Each row below is a small network's average activation on inputs in which a field has the value named, seen along a few directions.
Related values have similar rows: they may be neighbours, one step apart, or belong to one group.
(in the rows, 500 means zero)
Random noise pushes rows far along 2 fixed directions. That doesn't count. These rows show it; they differ only by the noise:
804, 409, 534, 322, 561, 428, 832, 345, 551, 619, 515, 365
810, 447, 551, 366, 522, 471, 787, 402, 590, 601, 514, 378
496, 487, 536, 381, 669, 573, 512, 554, 407, 536, 405, 522
632, 646, 620, 579, 447, 731, 406, 760, 644, 475, 434, 534


KOF, 11 values:
rurot: 444, 372, 426, 717, 477, 400, 446, 310, 370, 506, 677, 555
met: 541, 666, 557, 488, 528, 608, 483, 649, 542, 350, 526, 640
seto: 373, 398, 509, 309, 695, 485, 620, 485, 325, 616, 409, 519
legu: 316, 695, 500, 469, 637, 467, 553, 554, 547, 381, 585, 644
mafo: 603, 527, 580, 781, 299, 645, 375, 692, 600, 412, 284, 502
lazaf: 608, 424, 450, 697, 393, 492, 432, 461, 484, 498, 384, 321
keman: 562, 278, 361, 403, 613, 479, 681, 396, 464, 610, 405, 446
lubik: 217, 588, 440, 485, 440, 499, 253, 561, 460, 436, 654, 637
biket: 126, 429, 374, 141, 674, 287, 639, 276, 119, 483, 638, 507
sef: 318, 731, 571, 703, 323, 561, 43, 589, 630, 387, 583, 554
tig: 648, 218, 411, 446, 390, 163, 670, 185, 600, 683, 505, 301
KOF is arranged as a ring.
- Which values are neighbours of mafo? Give them in the order they are listed. => lazaf, keman
- Which values are neighbours of legu? Give them in the order they are listed. => met, biket
- Which values are neighbours of sef? Give them in the order they are listed. => rurot, lubik

LER, 11 values:
zuves: 606, 473, 531, 589, 506, 714, 580, 450, 424, 580, 327, 554
pimi: 338, 564, 428, 548, 432, 377, 456, 528, 594, 431, 663, 511
rara: 293, 328, 390, 447, 630, 236, 468, 132, 283, 549, 442, 358
bur: 344, 748, 556, 498, 550, 752, 300, 841, 495, 395, 451, 767
duz: 424, 540, 559, 452, 710, 611, 487, 645, 400, 431, 200, 571
gakug: 559, 703, 689, 533, 358, 932, 294, 944, 699, 441, 395, 664
bida: 34, 526, 461, 216, 792, 536, 300, 573, 206, 415, 522, 788
vones: 304, 698, 445, 479, 460, 470, 393, 594, 418, 373, 685, 529
dovan: 349, 380, 527, 548, 450, 361, 355, 350, 345, 523, 632, 558
leka: 361, 372, 481, 713, 553, 480, 276, 624, 435, 564, 407, 422
pesu: 502, 541, 454, 772, 524, 710, 120, 795, 575, 410, 276, 494
LER is arranged as a ring.
- Going along LER from vones by way of its neighbour bida, in what order are pimi, rara, bur, leka met? => bur, leka, rara, pimi
- What is the length, in steps, of the shortest route from pesu to dovan? => 3

VEKUN, 30 values:
fani: 524, 538, 693, 405, 523, 540, 588, 314, 456, 612, 778, 577
feves: 241, 527, 669, 238, 651, 552, 434, 473, 218, 603, 440, 774
tik: 751, 619, 638, 938, 191, 437, 438, 412, 691, 528, 578, 571
dibe: 437, 662, 494, 250, 501, 536, 663, 520, 312, 324, 525, 588
vem: 509, 816, 511, 582, 606, 469, 282, 825, 475, 371, 586, 483
kemo: 418, 311, 477, 627, 511, 660, 445, 618, 285, 392, 133, 587
mizug: 754, 333, 429, 363, 615, 660, 798, 429, 479, 610, 446, 442
kopem: 636, 571, 591, 621, 395, 656, 617, 537, 767, 470, 277, 293
vis: 488, 414, 402, 413, 405, 578, 428, 374, 432, 508, 268, 707
feze: 105, 530, 402, 368, 520, 642, 462, 882, 525, 339, 383, 762
teru: 692, 625, 621, 604, 580, 626, 409, 636, 527, 557, 533, 299
lak: 590, 339, 430, 191, 769, 444, 697, 234, 144, 613, 356, 666
kiv: 535, 577, 568, 444, 688, 666, 501, 618, 559, 506, 310, 352
kemaf: 136, 625, 390, 543, 531, 508, 374, 561, 305, 346, 742, 605
diber: 459, 453, 354, 441, 701, 85, 624, 205, 394, 413, 720, 337
moson: 308, 372, 593, 457, 504, 414, 380, 317, 351, 563, 712, 562
gegof: 257, 371, 434, 406, 425, 508, 392, 350, 652, 618, 532, 663
voba: 321, 568, 363, 492, 250, 538, 482, 469, 609, 343, 614, 501
peri: 385, 305, 416, 618, 543, 424, 503, 422, 372, 551, 328, 438
furov: 774, 412, 434, 815, 332, 446, 554, 437, 424, 630, 625, 257
gir: 428, 469, 497, 348, 560, 368, 439, 624, 614, 197, 375, 468
gatez: 671, 339, 647, 388, 722, 366, 619, 342, 309, 689, 620, 600
zifeg: 219, 460, 443, 567, 528, 415, 330, 659, 545, 583, 318, 250
nur: 528, 210, 423, 558, 436, 319, 316, 235, 517, 518, 432, 625
vapeb: 778, 660, 523, 362, 592, 411, 694, 561, 716, 461, 477, 393
vuve: 399, 602, 487, 721, 494, 461, 302, 700, 562, 578, 543, 335
domor: 974, 335, 469, 626, 633, 474, 888, 289, 432, 681, 588, 336
kidam: 94, 478, 320, 403, 705, 315, 284, 436, 395, 404, 413, 440
kab: 359, 694, 510, 451, 517, 690, 404, 652, 437, 407, 735, 597
kuv: 458, 429, 540, 270, 340, 524, 553, 545, 642, 654, 385, 657
A value of VEKUN combines one of 6 hidden first parts with one of 5 second parts; all combinations occur once.
- kemo and peri share the first part; kemo and kuv share the second. Which value has the first part of kuv and the second part of peri? => gegof
- kemaf and kab share the first part; kemaf and vuve share the second. Which value has the first part of vuve and the second part of kab? => teru
- fani and moson share the first part; fani and domor share the second. Which value has the first part of domor and the second part of moson? => furov
- kopem and kiv share the first part; kopem and gir share the second. Which value has the first part of gir and the second part of kiv? => vapeb

BUVOB, 16 values:
pemu: 408, 454, 480, 476, 463, 367, 448, 346, 414, 461, 692, 474
fusi: 139, 689, 490, 565, 430, 552, 234, 694, 533, 356, 551, 614
nide: 248, 334, 310, 393, 672, 183, 539, 251, 217, 574, 583, 463
kem: 461, 383, 489, 646, 608, 481, 472, 426, 418, 564, 329, 469
pubon: 831, 325, 449, 519, 398, 273, 764, 138, 540, 663, 503, 259
tasi: 350, 439, 504, 107, 811, 316, 684, 298, 283, 458, 523, 551
naf: 512, 307, 490, 165, 866, 482, 766, 260, 229, 605, 414, 451
vuvu: 521, 693, 517, 505, 310, 553, 505, 610, 671, 457, 698, 513
zema: 909, 674, 587, 738, 299, 632, 470, 754, 813, 469, 364, 319
pev: 701, 533, 542, 305, 411, 561, 725, 492, 609, 530, 444, 532
sebe: 585, 544, 584, 557, 542, 690, 460, 669, 440, 469, 324, 490
rek: 383, 317, 375, 543, 593, 329, 521, 199, 421, 533, 481, 442
dur: 691, 369, 512, 629, 476, 565, 583, 497, 584, 611, 386, 447
geza: 913, 537, 551, 464, 293, 580, 760, 633, 754, 412, 694, 517
vezon: 331, 599, 519, 369, 587, 497, 504, 547, 398, 503, 634, 643
ruzu: 436, 268, 409, 439, 482, 245, 550, 237, 485, 666, 572, 421
BUVOB is arranged as a ring.
- Going along BUVOB from kem by way of its neighbour pubon, in what order are pemu, fusi, sebe, vezon, ruzu met? => ruzu, pemu, fusi, vezon, sebe
- Which values are neighbours of pev? Give them in the order they are listed. => naf, geza
- What is the length, in steps, of the shortest route from nide to zema? => 6
